Small tables with named rows and columns. After each table, cells are looked up by row and column.

napo
        duv  ger  dafep  givozi  tunilab
rar     186   88    101      54       84
tumog    70   67     67      53       75
pufoma  217   67     61      51      143
gumiku   76   64     53      71       60
sivi     19   52     33      66       67
vaso     66   64     65      57       66

What is the dafep of pufoma in napo?
61
What is the ger of pufoma in napo?
67
What is the tunilab of pufoma in napo?
143
What is the duv of rar in napo?
186
What is the dafep of gumiku in napo?
53
What is the dafep of sivi in napo?
33
What is the dafep of rar in napo?
101
What is the duv of gumiku in napo?
76
What is the dafep of tumog in napo?
67
What is the givozi of gumiku in napo?
71
What is the tunilab of rar in napo?
84
What is the duv of tumog in napo?
70
What is the tunilab of vaso in napo?
66
What is the duv of pufoma in napo?
217
What is the givozi of vaso in napo?
57
What is the ger of gumiku in napo?
64

Table bimo
columns: vip, rakepot, ril, viv
neka: [55, 96, 103, 193]
reni: [112, 91, 105, 138]
tun: [186, 99, 121, 130]

What is the ril of neka in bimo? 103
What is the rakepot of neka in bimo? 96
What is the viv of tun in bimo? 130
What is the ril of tun in bimo? 121
What is the rakepot of tun in bimo? 99
What is the rakepot of reni in bimo? 91
What is the ril of reni in bimo? 105
What is the vip of tun in bimo? 186
What is the vip of neka in bimo? 55
What is the viv of reni in bimo? 138
What is the vip of reni in bimo? 112
What is the viv of neka in bimo? 193

dabus.tsv
	fanad	nomagen
somuva	0.3	0.3
lus	0.6	0.6
zere	0.8	0.6
runi	0.2	0.2
lomavul	0.2	0.5

What is the fanad of somuva in dabus?
0.3
What is the nomagen of somuva in dabus?
0.3
What is the nomagen of runi in dabus?
0.2
What is the fanad of runi in dabus?
0.2
What is the fanad of zere in dabus?
0.8
What is the fanad of lomavul in dabus?
0.2
What is the nomagen of lus in dabus?
0.6
What is the nomagen of lomavul in dabus?
0.5
What is the nomagen of zere in dabus?
0.6
Which row has the largest fanad? zere

logelib =
cols = vak, pepeseb, mar, sutabe, kirede, sife, pafil, kirefav, sed
loti: [82, 99, 80, 125, 158, 21, 129, 144, 115]
fetimo: [107, 203, 109, 148, 82, 94, 65, 194, 119]
tosovu: [12, 136, 60, 169, 71, 133, 142, 127, 3]
turem: [151, 109, 78, 88, 132, 173, 155, 130, 166]

sed of loti = 115
sutabe of turem = 88
pafil of tosovu = 142
kirefav of fetimo = 194
sife of fetimo = 94
kirefav of loti = 144
pafil of loti = 129
sutabe of loti = 125
kirefav of turem = 130
pepeseb of turem = 109
pafil of turem = 155
kirede of loti = 158
sife of turem = 173
pafil of fetimo = 65
sed of tosovu = 3
vak of fetimo = 107
kirede of tosovu = 71
sife of loti = 21
mar of fetimo = 109
mar of tosovu = 60
Row with the largest sutabe: tosovu

pivako =
|  | ves | banema | nekege | lani | zib | zus | gize | tapura | zes | gitano |
|---|---|---|---|---|---|---|---|---|---|---|
| bega | 19 | 78 | 149 | 114 | 142 | 95 | 122 | 35 | 90 | 97 |
| maduto | 88 | 67 | 66 | 106 | 118 | 122 | 107 | 103 | 106 | 87 |
| lor | 119 | 84 | 164 | 95 | 36 | 83 | 78 | 48 | 89 | 96 |
| namesi | 153 | 41 | 72 | 56 | 125 | 119 | 115 | 116 | 89 | 125 |
| podep | 81 | 108 | 80 | 98 | 130 | 83 | 116 | 67 | 92 | 99 |
| lemito | 49 | 87 | 121 | 58 | 104 | 89 | 93 | 176 | 97 | 96 |
| fim | 67 | 58 | 66 | 66 | 125 | 90 | 85 | 142 | 106 | 89 |
| duva | 110 | 57 | 41 | 110 | 138 | 120 | 69 | 196 | 113 | 96 |
| num | 60 | 99 | 105 | 130 | 40 | 114 | 111 | 217 | 89 | 106 |

podep, ves => 81
duva, tapura => 196
podep, nekege => 80
lor, lani => 95
num, gitano => 106
bega, gitano => 97
podep, zib => 130
podep, banema => 108
num, zib => 40
lor, zes => 89
fim, gize => 85
podep, zus => 83
fim, lani => 66
maduto, gitano => 87
lemito, zes => 97
fim, zib => 125
lemito, tapura => 176
num, zes => 89
Row with the largest nekege: lor

pasariz =
         dut  ranida  sefomu
zefodug   54      83      22
baso      48      39      53
vinuval   40      78      91
lega      35      26      58
suv       40      54      31

baso, dut -> 48
zefodug, dut -> 54
baso, sefomu -> 53
vinuval, ranida -> 78
lega, sefomu -> 58
vinuval, sefomu -> 91
zefodug, sefomu -> 22
suv, ranida -> 54
lega, dut -> 35
vinuval, dut -> 40
baso, ranida -> 39
suv, sefomu -> 31
zefodug, ranida -> 83
lega, ranida -> 26
suv, dut -> 40
Row with the largest sefomu: vinuval

vubet =
         dimubef  zevate  memeb  nelemad
papuv        115     125    128      135
bul          158     139    135      119
vibimup      108     121    126      139
vopile        95     119    124      145
goge           9      89    111      176
lur          179     148    139      111
vemep        139     134    131      126
zulo         181     148    140      108
baber        121     126    128      134
sok          244     171    149       81
bof          146     135    133      122
luf          112     124    127      138
lifase       180     147    139      109

What is the nelemad of baber in vubet? 134
What is the zevate of lifase in vubet? 147
What is the dimubef of vibimup in vubet? 108
What is the dimubef of vopile in vubet? 95
What is the dimubef of lifase in vubet? 180
What is the memeb of lur in vubet? 139
What is the zevate of baber in vubet? 126
What is the memeb of luf in vubet? 127
What is the nelemad of bul in vubet? 119
What is the zevate of bof in vubet? 135
What is the nelemad of vopile in vubet? 145
Row with the largest memeb: sok

sefoze =
|  | zofi | mekovo |
|---|---|---|
| pefuzel | 153 | 42 |
| gisum | 168 | 76 |
| tete | 87 | 190 |
| feziga | 203 | 207 |
| fud | 74 | 167 |
| lis | 131 | 94 |
| tof | 159 | 168 |
| dap | 41 | 238 |

What is the mekovo of fud in sefoze?
167
What is the zofi of fud in sefoze?
74
What is the zofi of tof in sefoze?
159
What is the mekovo of feziga in sefoze?
207
What is the zofi of gisum in sefoze?
168
What is the zofi of lis in sefoze?
131
Row with the largest mekovo: dap

lut
fields: kar, sizuvu, suzokov, sipiv, nof, koted, rin
luda: [92, 124, 201, 110, 172, 193, 198]
vefud: [60, 171, 136, 69, 147, 174, 218]
mudogeg: [90, 109, 226, 113, 182, 205, 202]
dazip: [123, 140, 167, 130, 157, 166, 170]
rif: [94, 176, 118, 95, 138, 154, 188]

dazip, koted => 166
mudogeg, sipiv => 113
vefud, koted => 174
vefud, rin => 218
vefud, sipiv => 69
dazip, nof => 157
luda, koted => 193
mudogeg, sizuvu => 109
vefud, kar => 60
luda, kar => 92
vefud, sizuvu => 171
luda, nof => 172

tamen =
cols = moteko, fub, ser, mogesud
fafosa: [0.65, -0.66, -0.78, 0.03]
pef: [-0.17, -0.64, 0.55, -0.42]
ludap: [0.29, 0.82, -0.32, -0.51]
nov: [0.44, -0.07, 0.76, -0.34]
galudop: [-0.02, -0.61, -0.33, -0.16]
nol: [-0.64, -0.44, -0.24, 0.21]
zit: [0.72, 0.09, -0.41, -0.05]

What is the mogesud of nov in tamen? -0.34
What is the fub of galudop in tamen? -0.61
What is the fub of fafosa in tamen? -0.66
What is the moteko of nov in tamen? 0.44
What is the ser of galudop in tamen? -0.33
What is the ser of zit in tamen? -0.41
What is the moteko of nol in tamen? -0.64
What is the fub of pef in tamen? -0.64
What is the fub of ludap in tamen? 0.82
What is the fub of nov in tamen? -0.07
What is the ser of nol in tamen? -0.24
What is the moteko of ludap in tamen? 0.29
What is the fub of nol in tamen? -0.44
What is the moteko of zit in tamen? 0.72
What is the mogesud of pef in tamen? -0.42
What is the mogesud of ludap in tamen? -0.51
What is the moteko of fafosa in tamen? 0.65
What is the ser of nov in tamen? 0.76
What is the mogesud of zit in tamen? -0.05
What is the ser of ludap in tamen? -0.32

